Each row below holds a small network's activations on one input, seen along a few directions.
Each table varies a few parts of the input and shows all the possible inputs, shuffled.
A made-up example of a description, with smaller parts first: ring(8) and (point or ring(11) or (values(2) and line(6))).
Shared parts are said once, and a part with two or three values counts as separate values.

Other details of the inputs vary at random and push rows far along two fixed directions, the same in every table; ignore that.

Rows:
r1: [-36 -34   7 -10   2  15  -5  20 -17 -28   0   9 -14   6   2]
r2: [ -5  40 -28   1   8  -4  29  -3   7  24  -3 -31 -13   3 -18]
r3: [ 44 -38  10 -64 -21 -22 -77  38  18 -29  32  27  45  37  37]
r4: [ 14  22   3 -16 -22  -3 -30  -6 -10  32 -39 -24  67 -20   2]
r5: [-67  -4 -19  28  -5  10  15 -19  -2 -13 -12 -16 -51 -34 -39]
r6: [ 44  55 -13 -17  -4  -7  13  -3   6  55 -26 -38  52  -6   1]
r7: [  0   8  13   9  -7  -3  21   8  13  20  12  16 -12 -14  -2]
r8: [ 94  40 -13  28  17   5  -9 -20 -12  41 -16 -41  89   8  35]
r9: [ 13  25 -28  -2  -7 -12  -5 -21  -7  30 -27 -62  69 -48 -20]
r10: [  2 -39  23  18  12   5 -55 -14  -8 -59  20  60 -15  33  42]
r11: [  9 -17  18  39  16  -8   9 -27   4 -54  39  53 -45  35  23]
r12: [-61 -26 -26  36   1  21  40  -5  -6 -18 -31 -32 -29 -28 -32]
r13: [-60  16  -3  40  -9   2  42  -2   6 -13  11   8 -79  -1 -38]
r14: [ 22  14 -13  -7 -11  -5 -15 -13  -8  53 -38 -24  79 -50   4]
r15: [-39  -6   3  -1  15   9   2  -8  -8  14 -23  16 -18 -32 -10]
r16: [ 31   8  49 -42 -22 -12 -32  43  -1   2  29  56  -4  29  31]
r17: [ 31   3 -30 -29  -1   2 -11 -17 -11  35 -26 -55  67 -20  -3]
r18: [ 12 -42  26 -51 -18  -4 -60  33 -13 -22  32  36   1  21  30]
r19: [ 44   1  42 -41 -20 -17 -34  32  35 -13  44  39   8  31  32]
r20: [ 42 -11  30 -86  -9   1 -69  13  16 -29  31  45  14  24  35]
r21: [ 13 -14 -21 -28   3  12  -2   5  -5  -9 -11 -28  42  -5  -1]
r22: [ 16   1   3   9 -22   0  21  27  -8  15   4 -16  40  14  -6]
r23: [-11  17  19  -8 -11  -6  -5  37  -6  -7  25  32 -35  13   7]
r24: [-61 -28  34 -17   5  16 -15   1   3 -43  10  53 -95   4  -5]
r25: [ 21  -6  10 -40  -2  -4 -38 -11  14   6   9  18  45  -8   4]
r26: [-14 -44   6  18  36  26 -19 -35   2 -74  23  55 -74  26  10]
r27: [ 19  21  -9 -16  -7 -12 -12 -24   2  31 -42 -35  66 -31  -7]
r28: [-25  -7   4  20   1   6  35  45  -5  -5   2   1 -27  13   2]
r29: [-47 -33   2 -36  28  12 -12   0  30 -49  23  67 -86  13  -7]
r30: [-48  -2 -35 101  46  22  49 -83  -9  -7 -57 -56 -34 -40 -44]
r31: [-44   7  22  18 -10  -2  32   5  12 -28   7  37 -80   9 -21]
r32: [ 16   1  14 -37 -16   4 -58  20 -20   5  13   3  27  -5  11]
r33: [-30  12 -34  31  22   7  78   2   4   4 -24 -49 -26  -4 -32]
r34: [ 74  -8  33   2 -20  -8 -62  15  -4 -25  51  69  34  62  71]
r35: [ 39  25 -29 -40  -9  -3 -34  -9  -4  30 -11 -38  70 -20   7]
r36: [ 51  41  -9  -3  -8 -13  10  -5  12  67 -15 -28  81 -15 -10]
r37: [ 60 -11  16 -26 -24 -16 -12  40  11  -8  38  -6  55  27  21]
r38: [-36 -34   8   5   2  -9  25  14  34 -41  49  26 -84  29  -4]
r39: [-40 -13  20  -5  -1 -19  15   9  23 -51  60  48 -82  27 -16]
r40: [-15   2  -2  -7  25  -3  35   3  21 -11  16  36 -72   6 -17]
r41: [-15  14   2  76  28   8  36 -36 -34   1 -16   3 -37   7   8]
r42: [-27  31  -8  33  13   2  58 -14 -14  46 -28 -12 -28 -33 -32]
r43: [ 62  33 -22 -17  -2  -5   9  12  -1  58 -20 -63  73   8  -3]
r44: [-63 -22 -28  30   0   8  26 -21  -3  -1 -32 -35 -41 -23 -30]
r45: [-30   5 -18  80  34  19  29 -57 -43   5 -65 -31  -9 -39 -14]
r46: [-43  11 -29  58  -2   0  69 -13   3  37 -29 -61 -28 -24 -31]
r47: [ 32 -42  13 -57 -14  -8 -58  39  12 -37  39  26  59  29  32]
r48: [ 15  26 -15  19 -10  -9  31   3 -27  62 -27 -62  33 -17  -4]
Each input here is: values(2) and line(4) and (point or line(5)).
Question: The inputs of r4 and r27 match in every part but the line(4) part. If r22 is changed in the same way as r4 into r27, which row does it become?
Answer: r37
Question: Which other rows agree with r15 in the line(4) part and the values(2) part? List them by row number.
Answer: r1, r18, r24, r32, r45
Question: A walk changes only the line(4) part. It starts at r21 and steps to r47. List the rest of the walk in order.
Answer: r12, r1
Question: Change only the values(2) part in r28. List by row number the other rows that result.
Answer: r1

Rows:
r49: [-20  19 -15  34  -2  -3  48  -5  -4  15 -15 -37 -18  -9 -24]
r50: [ 75 -14  12 -14 -15  -4 -72  11 -13  -7  20  14  88  26  57]
r51: [ 70  36   0 -18 -19  -9 -20  14 -17  70 -24 -42 116 -22  20]
r52: [-10 -14 -10  32  29  15   5 -34 -11 -26 -12   4 -25   4   0]
r53: [-17  -5  -9  13  -6   2  18   0   4   5  -9 -21  -5  -8 -14]
r54: [ -4 -42  27 -63  -4   1 -47  36  17 -62  59  74 -46  45  23]
r55: [ -1 -12   7 -23   6   0   0  16  14 -19  23  29 -21  21   3]
r56: [-18 -22   9  23  18   6 -14 -30   1 -47   9  40 -44  11   9]
r57: [-43 -18   5   2   3   6  11   1   1 -15   9  26 -56  -2 -11]
r58: [ 95  25  23 -59 -33 -23 -66  38   9  29  38  14  95  25  51]
r59: [-33   5  -5   9   3   7  17  -6 -10   8 -25 -19 -21 -25 -19]
r60: [-53   6 -21  51  11   3  73 -20  -2   7 -34 -39 -40 -24 -48]
r61: [  5  -2   7 -23   1  -2   1  21  11 -15  30  26 -27  28  10]
r62: [ -28   65  -46   79   14    5   96  -42  -27   90  -91 -112   20  -70
  -60]
r63: [ 67  29 -10  23   0   6 -33 -22 -32  56 -47 -49 116 -27  28]
r64: [-44  -9   0   8   6   1  19 -13  18 -17   4  15 -58  -5 -23]
r65: [-24  -6 -11   8  -4   3  13   2  -3  -4  -8 -22  -6 -12 -18]
r66: [-49 -15   4  -7   5  -1   4  -5  14 -36  13  29 -66   2 -20]
r67: [-28 -25  27 -24   1  -5  -7  16  27 -53  44  71 -69  27   5]
r68: [ 59   0   4 -50 -14  -8 -44  23   5  21  15  -1  69  14  30]
Question: The inputs of r57 and r64 match in every part but one. If r63 is changed in the same way as r57 into r64, which row does it become?
Answer: r56
Question: Describe the family of inputs behind these rows.
Answer: values(4) and (point or line(4))
Question: Change only the values(4) part in r65. List by row number the other rows that result.
Answer: r54, r59, r66

Rows:
r69: [ -37  -28   33    3   10    3  -13   -3   11  -65   47   87 -110   39
   13]
r70: [ 23  11   0 -16   0   3 -42 -15 -16   8 -15 -10  47 -19  14]
r71: [-32  -3   2 -17  15   2  34   3  18  -7   5  21 -53  -4 -25]
r72: [-25  -2   3  39  15   8  31 -22  -6  -4 -13   8 -39  -4 -11]
r73: [-18  18  -3  53  18   5  43 -26  -7   6 -22  -6 -20 -12 -13]
r74: [ 34  10 -10  19  -3  -3  -1  -7  -8  11 -11 -30  38  12   9]
r75: [-46 -51   8  -1  14  11 -11   0   9 -73  31  42 -86  32   2]
r76: [-38 -11   0  -6  -3  -1  26  30   0 -20  22   6 -66  22 -13]
r77: [-72   9 -34  45  -1  -3  75 -20  11   4 -25 -56 -53 -32 -64]
r78: [ 18   4  -4   9   4   2 -11 -15  -8  26 -16  -9  41 -13   7]
r79: [ 12  -6 -16  -5   0   4 -21  -9 -13 -10 -13 -29  41  -4   5]
r80: [ 14  -2   6 -25 -29 -16 -10  29  17  10  12  -5  37   0   0]
r81: [-45  28 -14  23  -9 -10  40 -19   8  28 -25 -35 -23 -43 -42]
r82: [-58 -21  -2  20  22  15  14 -25  -8 -36 -16  18 -55 -18 -24]
r83: [ 33  20  -8  36   5   1  19  -8 -10  24 -19 -29  46  -5   5]
r84: [-36  44 -22  31   5   2  57 -12 -19  55 -44 -57 -22 -44 -39]
r85: [-62 -14  16  -3   3   8  30  24   3 -23  18  42 -94  12 -17]
r86: [ 41  29   4 -50  -9 -13 -22  15  13  34   4   0  39  -4   7]
r87: [ 24  12  -1 -23 -18   0   2  38  -8  34   2 -19  39   2   8]
r88: [ 63   4  41 -30 -13 -14 -67  25   5 -21  51  66  21  42  57]
r89: [-33  -9 -25  41  18  14  36 -31 -14   7 -45 -41  -9 -31 -25]
r90: [ 10  22  -1  -9 -26 -15   4  10   9  42 -17 -29  53 -28 -12]
r91: [ 46  -4   8 -60 -13 -11 -19  36  17  11  25  14  41  17  16]
r92: [-31 -11  -5  26  17  10  13 -26 -11   2 -32 -10 -18 -24 -15]
r93: [ 28 -19   4 -27  -5   7 -43   7  -9 -14   6   7  52   4  25]
r94: [ 16  23 -43  40   6   3  23 -34 -15  44 -45 -80  61 -30 -18]
r95: [ 37 -21  21 -12  -7   0 -32  19   5 -23  29  41  12  38  33]
r96: [ 42  29 -13   7  -3  -2 -24 -23 -12  49 -24 -33  72 -25  14]
r97: [ 43 -32  18 -35 -10   0 -59  24   9 -24  41  49  33  36  43]
r98: [ 62  15   2   1  -8 -10 -20  10  -5   3  18  -9  59  27  34]
r99: [ 35  -9   9 -65 -10  -9 -28  38  26 -19  44  25  10  39  18]
r100: [-50 -35  22  -5  15  10 -24 -11   6 -58  25  64 -93  17   7]
Question: The inputs of r83 and r98 match in every part but one. If r91 is changed in the same way as r83 into r98, which row does it become?
Answer: r99
Question: Describe the family of inputs behind these rows.
Answer: line(4) and (values(3) or line(5))
Question: Change only the values(3) part in r87. List by row number the other rows that result.
Answer: r80, r91
Question: Change only the line(5) part in r74. List by row number the other rows that result.
Answer: r75, r79, r94, r98
Question: Change only the values(3) part in r86. List by row number the other rows that result.
Answer: r81, r84
Question: Change only the line(4) part in r82. List by row number the other rows that result.
Answer: r70, r79, r93
